Each row below holds a small network's activations on one input, seen along a few directions.
In each table, some parts of the input vary, and every possible input appears once, in random order.
A made-up example of a description, with smaller parts first: one of 5 places around a ring, together with either a single point or one of 9 places along a line or (one of 2 separate values, together with one of 6 places along a line).
Shared parts are said once, and a part with two or three values counts as separate values.
In the rows, zero is written as 128.

Rows:
r1: [109  57 138 190 138 118 185  95 124 133  96 149 163]
r2: [148 186 153  90 135  63 101 158 112  98 147  90 134]
r3: [113  95 123 178 103 167  73  72 160 172  54 153 132]
r4: [145 156  93 122 106 214  58 110 157 160 120 148  89]
r5: [147 196 113  58  85 161  48 184 112 119 163 102  58]
r6: [147 183 142 118 144  85 111 130 135 115 140 102 152]
r7: [142 158 154  87 148  59 166 175 102  85 173  97 134]
r8: [131 129 112 159 117 166  73  82 167 165  82 151 143]
r9: [ 77  11 134 179 133 124 234 126  97 128 120 163 135]
r10: [112  79 140 192 121 127 114  68 144 154  64 143 162]
r11: [117  90 124 127 172 124 239 139 116 101 179 148 145]
r12: [ 94  48 147 202 110 123 110  73 136 161  42 140 153]
r13: [149 178 122 123 134 149  72 112 150 140 117 124 136]
r14: [137 122 132 148 168 112 185 110 134 111 139 136 164]
r15: [143 160 119 140 132 162  74  95 162 150  96 141 137]
r16: [149 195 104  87  96 179  57 155 137 141 154 116  78]
r17: [142 145 132 152 151 120 117  89 150 129 109 132 164]
r18: [134 126  87 142  92 216  55  96 162 174 106 158  92]
r19: [104  63 117 147 160 127 242 130 119 113 165 159 152]
r20: [140 202 136  59  98 101  55 185 105 116 134  87  94]
r21: [149 201 129 104 124 127  69 140 143 133 132 109 125]
r22: [116  93  97 160  82 219  55  85 158 181  78 163  81]
r23: [151 172  96 105 105 203  58 127 143 150 141 131  88]
r24: [148 202 138  75 114 107  60 171 118 112 141  97 105]
r25: [142 135 135 130 170 101 184 125 125 102 156 121 160]
r26: [136 196 111  43  71 151  45 197 102 120 155  94  49]
r27: [ 96  65 131 189  94 160  71  76 153 176  32 150 123]
r28: [143 156 143 114 159  80 174 150 123 100 166 107 151]
r29: [ 93  30 144 202 125 114 174  98 115 141  73 147 155]
r30: [122 101 127 110 173 116 238 151 110  94 193 135 143]
r31: [130 113 127 173 135 125 116  75 154 146  93 141 171]
r32: [142 188 150  75 120  58  93 172  98 105 140  79 124]
r33: [125  90 126 169 153 116 187  99 137 124 124 146 171]
r34: [140 162 154  73 134  52 155 186  87  91 164  86 123]
r35: [124 122 135  96 161  96 227 172 109  93 202 122 134]
r36: [ 89  35 128 166 146 129 243 125 105 120 142 163 141]
r37: [148 161 135 135 154 108 118 103 139 119 128 116 161]
r38: [122 122 145  71 147  79 219 194  91  79 207 111 119]
r39: [123 128 144  58 133  72 209 205  77  85 198 102 108]
r40: [ 99  65 105 172  76 208  56  87 152 183  56 161  72]
What do these inputs look like to the network?
Answer: one of 5 places along a line, together with one of 8 places along a line
The inputs of r5 and r38 match in every part but the place on the line of 5. If r18 is changed in the same way as r5 into r38, which row does it become?
Answer: r19
Which other rows does r16 become when the place on the line of 5 takes its other values? List them by row number.
Answer: r6, r21, r28, r35
Start at r34 and move only the place on the line of 8, one step at a time. The first step leads to r7. Which rows follow, in order?
Answer: r28, r25, r14, r33, r1, r29
Which other rows does r20 become when the place on the line of 5 takes its other values? List them by row number.
Answer: r26, r32, r34, r39

Rows:
r41: [134 119 132 165 199  88 230  90 152 114 151 142 220]
r42: [140 106  84 173  92 215  88  96 125 153 117 148  87]
r43: [115 136 141 122 131 115  88 113 155 147  92 131 131]
r44: [124 108 112 160 113 189  83  93 136 148  93 146 118]
r45: [134 122  97 118 169 172 216 130 150 122 201 170 139]
r46: [165 174 155 135 152  46 154 151  79  70 170  72 163]
r47: [157 175 140  93 141 105 152 184  82  80 195  85 103]
r48: [128 109  93 153  95 208  81 104 133 153 119 150  99]
r49: [154 176 151 122 145  48 135 143  99  90 144  85 167]
r50: [137 105 105 181 107 196  89  85 129 151  91 146 106]
r51: [ 74  37 136 121 116 124 214 172  88 121 136 149  98]
r52: [128 166 129  71 128 119 116 168 128 124 137 122 115]
r53: [150 169 116  74 113 134 129 177  99 106 191 101  90]
r54: [116 129 119 131 114 170  86 116 159 153  91 148 109]
r55: [119 126  99 122  96 190  82 126 155 157 119 149  92]
r56: [147  96 122 223 111 152  91  57 131 159  66 130 150]
r57: [127  95 128 176 122 163  87  72 145 148  79 139 132]
r58: [163 169 122  88 121 128 147 185  81  87 216  87  84]
r59: [ 79  28 153 160 123  70 223 140  87 118 108 132 152]
r60: [119 144 146 148 127  92  85 109 149 150  81 123 164]
r61: [123 150 145 101 131 101  97 122 150 134 109 126 134]
r62: [136 166 151 113 140  59 117 139 129 118 113 110 172]
r63: [127 160 151 127 126  76  94 117 146 135  97 119 168]
r64: [129 125 116 125 187 147 219 122 152 116 176 165 163]
r65: [132 160 111  65 106 142 111 171 128 132 160 123  95]
r66: [120 161 129  86 119 133  95 143 144 139 120 131 114]
r67: [124 123 140 172 120 121  85  89 160 156  68 134 158]
r68: [148 164 145  92 147  77 135 152 107  91 155  96 131]
r69: [133 155 145  87 142  86 119 145 134 119 124 118 136]
r70: [130 113 129 140 199 114 227  98 158 111 162 152 184]
r71: [114 144 106  98 100 165  82 143 146 156 130 139  98]
r72: [160 163 151 106 154  73 154 161  89  72 180  82 127]
r73: [122 157 111  80  99 155  92 149 141 145 144 132  96]
r74: [145 175 132  78 133 110 133 175 100  99 168 100 108]
r75: [141  90 119 198 116 170  94  64 140 152  76 138 120]
r76: [133 101 132 203 119 142  86  65 136 153  69 130 162]
r77: [111 147 124 107 119 145  87 134 147 149 105 137 114]
r78: [ 76  25 151 138 124  93 219 147  95 116 123 140 120]
r79: [120 116 135 147 125 142  87  94 167 152  79 142 124]
r80: [ 82  35 117 119 100 146 210 177  88 124 163 154  75]
The inputs of r78 and r80 match in every part but one. If r69 is changed in the same way as r78 into r80, which row does it become?
Answer: r65
What do these inputs look like to the network?
Answer: one of 4 places along a line, together with either one of 2 separate values or one of 8 places along a line
List by row number the other rows that have the place on the line of 4 in common with r74.
Answer: r44, r47, r50, r51, r52, r54, r64, r66, r77
Which other rows does r67 become when the place on the line of 8 takes its other values? List them by row number.
Answer: r46, r49, r56, r60, r62, r63, r76
Which other rows does r45 become when the place on the line of 4 takes its other values? List them by row number.
Answer: r41, r64, r70
Which other rows does r59 become when the choice among 2 separate values takes its other values? List them by row number.
Answer: r41
